These are the activations of a small network on made-up records, seen along a few directions, one row for each record.
Each row is followed by the record's values for the fields FOTI, RILU, TOPAS, VIFAB, SIZO.
Not every record has every field; a missing one is left out.
The largest differences between rows may come from other fields.
Strong random noise was added to every row along 15 fixed directions; ignore it. To show where, here is one row again and again, with new noise each time:
[-401 -216   46 -523  298   40  143 -293  113  353  397  -15  180  163
  205   11  108 -342 -421 -133  227 -360  682   55   -2 -115 -222 -238
   59  671  447 -235   -5 -466 -140]
[ -84    7  192  530 -174  -36  109   -5  163 -200  424 -319 -255  171
  349   38 -105   -5  102  114 -107 -122 -110  -30  254 -342 -373  202
   51  -62  316   -9  102 -397  159]
[  92  -53  353  473 -153  129   86 -166 -426  -62  246  129 -173  219
  353   61 -183  131   94  466 -306   73 -192 -277  -74   91 -130  -15
 -368 -327   72  859   21 -585 -276]
[-145   21  421  214 -292   17  -23  187  261 -310   63 -226 -365  -75
  149  340 -295  283  -89 -309  267  173  -40 -340  444 -307 -557    7
  352   83  213  -57  226   80 -273]
[ -16  338 -411 -278  165   18  486  129  411 -105  383 -293 -254   54
   11  425   23  254 -270  276  357 -202  105  202  330  127  -66 -326
  -86  128  247  221   89 -397 -372]
[-183 -234  -37   17  -85 -103 -237    9  347 -198  428  261 -157 -147
  127  -83   92 -272 -153 -188   45   73 -164   57  215  153 -298 -112
   46  380  129 -226  228  389 -772]
[  27   21  407  -34   -6  145   75 -199 -362 -137  120  -71  -15    8
  203 -223 -106   -9 -246 -179   89   89  138  -57  212  -68   45   50
   31   24   50  286  161   73 -561]
[-239  216  201  223  244  282  378  233  -10 -133 -582 -217  -68 -259
  205  529 -240  356  -91 -439   39  549  316 -207 -106 -281  446  386
  469  181  -56  115  -69 -266  456]
[   4 -320  513  189 -136  157  308 -448 -208  183 -211 -300  366 -208
  293 -296 -310  -41   95  293 -294 -196 -258  270 -230  284 -433   10
  299 -159 -343 -197  151 -378   80]
[  52  386  462  184 -355 -129   18  117  -48  -18 -129   10    7 -123
   64  116   -2 -266  132 -259 -182   88  -63 -390 -115   23 -172  230
 -135  -35  -91 -123  225    0  243]
[-306   66 -235  104 -308 -154   52  135  272  130 -442   79    9  -49
 -266   -1  244   -1  209  149  -77 -126 -203   56   -9  383  485   46
   51 -339 -434 -444 -120   41  489]
[-526   49 -541  -93  570  -84  218 -125  305   48  191 -207 -334  -39
  387   86   -2 -173 -157  -78 -338 -218  244   15 -181  369  364  145
  -82  149   63   96 -214 -371 -103]
[-228 -221   92  263   89  181  -45   36    3  -43 -139  130 -259   29
    4 -269   -6 -253 -109 -140  -39  152 -257  -48  226 -165  320  337
  110 -232  -72 -325  -30  241  220]
[-107  319   17 -378  135  281  306  -15 -254 -197 -566  -89  317   92
 -354  191  -89  257   20 -101  -93  105   11  219 -558  417  305 -157
 -200  266 -122  179 -103  707  301]
[ -96 -549  375  133  184  409   18 -297   46  162  341  298   38  101
  200 -682  -32 -730 -444 -411  421 -265 -181  200  527 -660  -84  279
  201  124  571 -544  258  102 -282]
[-162  248  135  -22  239   86   66  241 -219 -124  133 -125 -571  236
   79  438  -82  172 -225  111  -86  434  298 -526   96 -185   46   76
 -215  -25   82  422 -144 -278  245]
[-323   43  304  339 -300  159 -678  114  -19  344 -239  588    6 -105
 -244 -529  364  259  325    0   -9  272 -663  -72 -636  175 -323   52
 -359 -179  160 -126 -313  480  127]

[ 169  268 -378 -114  105  130  372  130   41 -308  -73   41  193  181
 -158  590  -78  411   92  332    6   21   -3  273 -320  201  116 -378
 -249  293  159  544  -51   45   79] : {FOTI: pas, RILU: nupav, VIFAB: fis, SIZO: riz}
[  58  401  430  -17    9   71 -125   81 -259  213 -153  -84   70   31
 -126 -103   29  -74   83 -194  -83   46   31 -256 -396 -199 -274  230
 -298  -22  190  -79 -101   31  580] : {FOTI: sorag, RILU: pilel, TOPAS: rogib, VIFAB: gat, SIZO: riz}
[-344 -261   65   14 -101 -134 -346  -25   75  128 -136  181 -103   -4
  -19  -91  -14 -102   34 -231  -60 -166   62 -278   -4  139   28   30
   22  -80  -31 -122 -102  108 -151] : {FOTI: sorag, RILU: pilel, TOPAS: rogib, VIFAB: gat, SIZO: riz}
[-146 -749  -95  633  -14  113 -154 -194   62 -310  113  354  159  -47
  328 -290  -62 -130  227  100 -314  101 -429  439  -24  116  128  125
  291  143 -113   13  -31  293 -364] : {FOTI: pas, RILU: laz, VIFAB: gat, SIZO: pilip}
[ 171  212 -235 -335   42  -71   51   48  -71  -41   -6   36   20  -29
 -213  150  108   79 -110  176   14  157   -2  145   37  297  206 -284
 -101   73 -225   40   70  222 -141] : {FOTI: pas, RILU: laz, VIFAB: fis, SIZO: riz}
[ 138 -439  -36  620 -144   68  -81   39 -184 -110 -123  416   31 -156
  174  -64   74   81  117  253  -99  488 -100   91  270 -200  624  253
  362 -298 -387  257   12 -300 -168] : {FOTI: penin, RILU: vokup, VIFAB: fis, SIZO: pilip}
[ -55  134 -255 -189 -253 -271 -219  198  194 -105   12  206 -209  103
 -280   -6  264 -182 -112 -214  283 -133  135 -187  549 -113  464  -22
  -13 -188  -92 -314   62  320 -111] : {FOTI: penin, RILU: nupav, VIFAB: fis, SIZO: riz}
[ 310  517   10 -379  242 -173  278   63  -17 -230  543 -637  -76 -204
  145  176  -67  -60 -138  201 -179  194  274  143 -109   69 -652  -92
  -63  409  -72 -152  225 -100  -19] : {FOTI: sorag, RILU: nupav, VIFAB: fis, SIZO: riz}
[ 140 -353  286  281  -99  280 -161  -41 -100  161  -92  673  261 -132
   49  -86  -19 -163   25 -111  140  237 -212  -37 -103 -273  -94   65
   77   83  186  126  121  -12 -169] : {FOTI: penin, RILU: vokup, VIFAB: fis, SIZO: pilip}
[  29  -13  281 -385  376  167 -127  -17 -355  -83 -125  -89 -178   65
 -159 -331  -74 -283 -205 -197 -115  196  -39  -81 -118   19 -211  142
 -113   15 -166 -195  -94  750  144] : {FOTI: pas, RILU: ter, VIFAB: gat, SIZO: pilip}
[ 251  168   35  522 -577 -143 -103  148 -211 -524  215  330  315  304
   -6  113  288  184  220 -137  240   69  224  103  363 -361  660   44
 -136  126  316  671  160  160 -470] : {FOTI: pas, RILU: pilel, TOPAS: rogib, VIFAB: gat, SIZO: riz}
[-324 -461  307 -200  -89  248 -180 -146 -158  426 -412  202   77   41
 -116   58 -194  571  -33  129  294  -16  166 -202 -169   26 -344 -366
  271  -90   63  206 -283 -262  -81] : {FOTI: sorag, RILU: vokup, VIFAB: fis, SIZO: pilip}
[  89   80  405 -835  116  -76 -250  -57 -388  326   57   77   78    1
 -263  -35   49 -326 -386 -141  153  158  454 -347  -70   17 -404 -277
 -147  381  -93 -301  131  277  -68] : {FOTI: pas, RILU: laz, VIFAB: gat, SIZO: riz}
[-444 -395  260  187 -387  134 -428  -76   75  -36 -363  299   41   28
 -137 -264  -19  370  132 -239  231   -6 -240  -17   18   34  -71 -127
  243  -45   87  -89 -111  548 -264] : {FOTI: sorag, RILU: domi, VIFAB: fis, SIZO: pilip}
[ 447  560 -316 -449  337 -179  343   49 -267 -139  315 -579  117  -66
  -91 -279  452 -198 -187  165  -68  129  502  565  119   35  475  205
  -64  116 -359 -155   26    2   52] : {FOTI: sorag, RILU: ter, VIFAB: fis, SIZO: pilip}
[ 178  -48   36 -241  465  126  177  -18 -196 -123  319 -502 -169  -61
   76  -93  -95  -29 -264  341 -143  370   46  299  114 -111 -309   46
  166  119 -315 -272   -2   45  164] : {FOTI: penin, RILU: laz, VIFAB: gat, SIZO: pilip}
[-141   86  -57  138  -76  149  195 -180  215   23 -390   77  163 -101
   96 -341 -104 -119   57 -493  256 -525 -218  135  140   -7  524  242
  186 -317  167   -5   91   66 -204] : {FOTI: sorag, RILU: godo, VIFAB: fis, SIZO: riz}
[  93  104  482 -130   90  217 -182   41 -227  -75 -321  173   11 -243
   34  184 -360  301    0 -292  -74  455 -125 -335 -539  129 -660  -92
    9  234   51  426   54  468 -296] : {FOTI: pas, RILU: vokup, VIFAB: fis, SIZO: pilip}
[-127  223 -350 -290  266 -208 -181  -58  264   56  561 -117 -457   46
   99 -288  163 -310 -177  -56  -68 -377  -46  -21   92  194 -251  -58
 -376  -28  230 -164  -13   61 -346] : {FOTI: sorag, RILU: nupav, VIFAB: fis, SIZO: riz}
[ -28  262 -311   68  -75  112  132  160  161 -225 -373   34  -68  200
 -315   15    4  248  121  -93  222 -244 -308  155  115   -9  463   16
 -107 -337  133   27 -123  464  293] : {FOTI: pas, RILU: nupav, VIFAB: fis, SIZO: riz}
[  73   11  156  316  -48  292  212   59  268   62    8  175   92  -57
  159  319 -247  173  175   12  140 -135 -396    5 -237  -81 -545  -83
  -60  128  426  276   49 -319  -31] : {FOTI: sorag, RILU: laz, VIFAB: gat, SIZO: pilip}
[ 449  351  -49  384 -240  -78  101  173  -70 -246   35 -114  115 -153
  -75 -344  259  -13  258   67    1  153 -386  393   85  -79  273  316
  -80 -337 -146   -4  113  169   17] : {FOTI: pas, RILU: ter, VIFAB: fis, SIZO: riz}
[-275 -303   84  182 -197  -22 -402    1   -3  287   86   62 -234    6
  -32 -103  112  501   44  288  100  185 -169  -48  -60   28 -309 -210
   -1 -222   -4  -21 -260 -211 -137] : {FOTI: penin, RILU: domi, VIFAB: fis, SIZO: pilip}
[  25  145  -49  384  205  148   31  159  418  398 -135  356  108 -591
  274  -64  127 -218   85 -264    8  164 -345   73 -387 -137  -83  384
  126   81  183 -370   41 -551  208] : {FOTI: sorag, RILU: nupav, VIFAB: fis, SIZO: riz}
[-446 -441 -326  525 -224 -284 -217   96  204 -168   11   44  -92  -82
  237  209  212  279  132  -79 -168  357  325  103  191  -43  666  126
  487  190 -257 -149 -158 -251 -101] : {FOTI: sorag, RILU: domi, VIFAB: fis, SIZO: pilip}
[ 272  410  290  110 -552 -280 -148  -61 -145 -445  250 -264  239   50
  131   23   74  348  331 -210   30 -179  218   53  -18  -15 -383  -79
 -118  153  217  601  172  251 -651] : {FOTI: penin, RILU: ter, VIFAB: fis, SIZO: pilip}
[ -92  -87    1   55  -73  -23 -221  -86 -277 -236   72  118  241   56
  103  -22  117   65   25 -429 -113  171  415   -3 -115  -36  415   17
   14  415  148  337  -17  390 -446] : {FOTI: bab, RILU: pilel, TOPAS: rogib, VIFAB: fis, SIZO: pilip}
[  33 -128  370  284 -217   58   22  -72  119  -18 -244  110  133   62
   80  225 -396 -303  193 -219 -215 -170 -329 -225 -157 -219 -455   68
  138   90  155 -277  259  107  546] : {FOTI: pas, RILU: laz, VIFAB: fis, SIZO: riz}
[ -76 -266    5   75   44  -67 -199   38  106 -133  188  131 -274  185
   12  124 -181 -371   68   -2 -366   -8 -135 -254  -84  -15 -421   47
 -131  110   82 -139   40  290  197] : {FOTI: sorag, RILU: vokup, VIFAB: fis, SIZO: pilip}
[ -73  -93  146 -167 -367 -159 -142   -7   38  300 -132 -265  174 -222
 -162 -208  233  456  128  281  233  -47  146  189   73  182 -222 -251
  226 -172 -267 -250 -133 -218  -84] : {FOTI: bab, RILU: domi, VIFAB: fis, SIZO: pilip}
[   3  265   71   73 -286 -267   20   68   94  -31  487 -438  -73  355
  125  337   82  345  122  306  100 -193  447 -138  170 -425 -559 -135
  -21  148  351  190  -67 -714  410] : {FOTI: penin, RILU: pilel, TOPAS: bir, VIFAB: gat, SIZO: riz}
[  45   41  201  175 -279 -110 -136 -118 -185   36 -293   73  286  -57
 -100 -298   44  -95  318  188 -396  -80 -328   87 -417  392 -114   50
 -121 -239 -369 -164  -78  288  351] : {FOTI: pas, RILU: pilel, TOPAS: bir, VIFAB: fis, SIZO: riz}
[  62 -259 -166   94    5  -92 -176 -282 -115 -174  320 -373  -94   27
   52 -654   38  148  186  650 -337 -105 -442  557  -10  346 -300  -66
   -8 -406 -354  -45 -120  213 -220] : {FOTI: penin, RILU: godo, VIFAB: fis, SIZO: riz}
[ 323  443  -51 -429  378   30  300  154 -123 -165   82 -313 -260 -152
 -137  -16    2 -116 -283   75   73  235   70   79  200   95   72   36
 -142  -81 -230   33  105  236  -71] : {FOTI: pas, RILU: domi, VIFAB: fis, SIZO: pilip}
[-228  -64 -287 -118 -103   21  147  -74  135 -166 -387 -192  -47  216
 -206  139 -203  424  270  130  -59 -525 -202  133 -141  541   62 -259
  -94 -297 -128  309 -254  316  -76] : {FOTI: sorag, RILU: ter, VIFAB: gat, SIZO: pilip}
[ 158  -78  177    8  -92  205 -109   60 -455 -458  -54   25  139  483
 -258   81  -95   72   86 -148 -117  203  127    1 -113 -325  126   13
 -228  254  266  321  -14  848  243] : {FOTI: bab, RILU: vokup, VIFAB: fis, SIZO: pilip}
[-154 -382  340 -493 -226   -8  -66  -90 -437 -408 -105  -82 -152  680
 -277  562 -446  174 -185  131  -33  -66  517 -518  319  -65 -241 -552
    4  187  -61  243   33  414   98] : {FOTI: sorag, RILU: nupav, VIFAB: fis, SIZO: riz}
[ 111   69  304 -218 -154   37  -17   86  -52 -101  242 -460 -118 -117
 -111 -350  147  223 -361   -3  505  251  108  236  665 -351 -207  -49
  367  -12  -92 -468  179  264 -362] : {FOTI: bab, RILU: domi, VIFAB: fis, SIZO: pilip}
[ 159 -235 -389 -130  -55   19  227  -29  -54  -93   97  330   80  371
 -267  205   49 -203   36  520  -91 -252  -60  189   83  290  325 -317
 -320  -85  -84  307   12    7  -26] : {FOTI: sorag, RILU: vokup, VIFAB: fis, SIZO: pilip}

Here are new rows. What are their fields?
[-340 -142  259 -218  334  265   86 -220   36  405 -321  221   -6  -49
  342  304 -418    8 -248 -613  249 -250  480 -584 -182 -271 -144   44
  205  166  491  407  -66 -540 -145] : {FOTI: penin, RILU: vokup, VIFAB: fis, SIZO: pilip}
[-385 -614   41  512 -296  -10 -175 -285  118  -85 -108   83  131   83
  262  -80 -245  193  380  156 -246 -270 -170   60 -127   53 -206  -22
  306 -121   32    3 -134 -133  134] : {FOTI: penin, RILU: nupav, VIFAB: fis, SIZO: riz}
[ 233  271  173  229  -72  144  106   57 -284 -339 -111 -394  113  -31
  -26 -109  -77  433   96 -197  190  236    7  287  153 -331  253  228
  191  -19   76  125   90  294  -23] : {FOTI: sorag, RILU: laz, VIFAB: gat, SIZO: riz}
[-191 -471   34   18  472  308 -195 -269 -225  493  142  237   11   93
  119 -713  152 -136 -235  260   57  -13  -98  257  -87 -296   16  125
   20 -151  215 -270 -327 -327  209] : {FOTI: pas, RILU: nupav, VIFAB: fis, SIZO: riz}
[ 358 -371  256  389  350  349  210 -254 -532   -1   24  189 -116  -94
  397  -39 -462 -255  -64  531 -613  434 -525  -90 -159  116   28  155
  -89 -399 -437  515  146 -444  -51] : {FOTI: penin, RILU: laz, VIFAB: fis, SIZO: riz}
[  98  702   -2 -510   80 -182  104   34   47  367   90 -281  120 -194
  -85 -140  288   73 -209 -124  381 -240  385   23  -20   23  -66  -76
 -122   33  108  -85  -14 -316 -138] : {FOTI: pas, RILU: pilel, TOPAS: rogib, VIFAB: gat, SIZO: riz}
[  82 -386   29  339   25  165  -86  -56 -553 -281  141  212 -289  477
  -12 -174  -33  121  -62  482 -104  299   21  -35  406 -244  569   26
 -131 -404 -161  550 -175   48   57] : {FOTI: pas, RILU: domi, VIFAB: fis, SIZO: pilip}
[ 175 -109  322  307  -78 -248 -327  -73 -434 -293  284   43  161 -344
  476 -130  152   79   58    9 -402  767  329  -58  -89   86  -32  132
  244  354 -448  335  199 -127 -702] : {FOTI: pas, RILU: pilel, TOPAS: rogib, VIFAB: gat, SIZO: pilip}
[-130 -227   68 -198  169   10 -142    4   13  157 -269   94 -282 -347
   44  -74 -110  -12 -340 -190  133  333    9 -195  393   38  209   19
  520 -168 -436 -339   78   48 -272] : {FOTI: pas, RILU: laz, VIFAB: fis, SIZO: riz}
[  69 -291  499   16 -124  367   41 -281 -209  352  -64 -130  329   97
   32 -232 -200  312   -6  268  234 -143 -173  189  -77 -293 -546 -243
  217  -58  230  -66  -26 -344  215] : {FOTI: bab, RILU: laz, VIFAB: fis, SIZO: riz}
[ 293  444  207 -289  -48  -87  146  108 -117  154 -114  -44   29 -212
 -144   -9   50 -188 -100  -16   66  -16  -57 -198  -16  180 -201  -10
 -184 -153 -237  -43  235  -42   18] : {FOTI: pas, RILU: pilel, TOPAS: rogib, VIFAB: gat, SIZO: riz}
[  93  274  -21  471 -555  -23  202   21 -341 -389   30 -356  386  445
 -108 -103  341  622  407  440   -5  -41  125  506   80 -151  619    9
 -135 -173   36  428 -153   -6  269] : {FOTI: bab, RILU: domi, VIFAB: fis, SIZO: pilip}
[-466 -685 -125   64 -287 -326 -430   64  277 -122  210  282  -12  226
  124  846 -119   33  219   66 -312  113  449 -463 -180  142 -414 -423
   88  763  122   34  -57 -126  -13] : {FOTI: bab, RILU: laz, VIFAB: gat, SIZO: riz}
[ 183  282  100  256 -465 -210  -48  205  365  -12   19 -214  128 -305
   55  188   27  279  413   89  -47  -42 -322   46 -236  158 -609  -79
   18  -33    1  -47   98 -196  -17] : {FOTI: bab, RILU: godo, VIFAB: fis, SIZO: riz}
[-143 -254 -201 -493   -2 -153 -194   20  204 -263  138  282 -222  253
 -229  185 -120 -313 -257 -225  128 -165  154 -238  333  118 -112 -345
  -20  283   61  -92  166  750 -493] : {FOTI: pas, RILU: vokup, VIFAB: fis, SIZO: pilip}
[-254 -496  109 -260 -313 -184 -608  -38  147  361  241  310 -310  154
 -220 -451  225   43 -221  179  466 -157   38 -224  583 -145 -424 -326
  244 -285   -3 -437  -69   83 -384] : {FOTI: pas, RILU: vokup, VIFAB: fis, SIZO: pilip}
[ -20  -29 -262 -284  194   59   47  -74   99  221   53   78 -185  120
 -182 -213  -33 -170 -180  207  140 -331 -267   57  195   80   39  -79
 -134 -307  -22 -171  -11   34  113] : {FOTI: penin, RILU: laz, VIFAB: gat, SIZO: riz}
[ 189  105  -56  236  485  443   19  -81  -61  148  164  313  -45 -199
  156 -496   17 -165 -122  -13  -10  197 -632  334 -262 -124   59  253
 -198  -73  283  130   18   84 -214] : {FOTI: sorag, RILU: laz, VIFAB: fis, SIZO: riz}
[ 178 -405 -253 -525  273  242  479  -76  -35   73 -304   50  240   64
 -294  471 -232 -358 -328  216   -7   16   87  202  161  162  380 -333
  182  245 -338 -372  203   63  375] : {FOTI: bab, RILU: laz, VIFAB: fis, SIZO: riz}
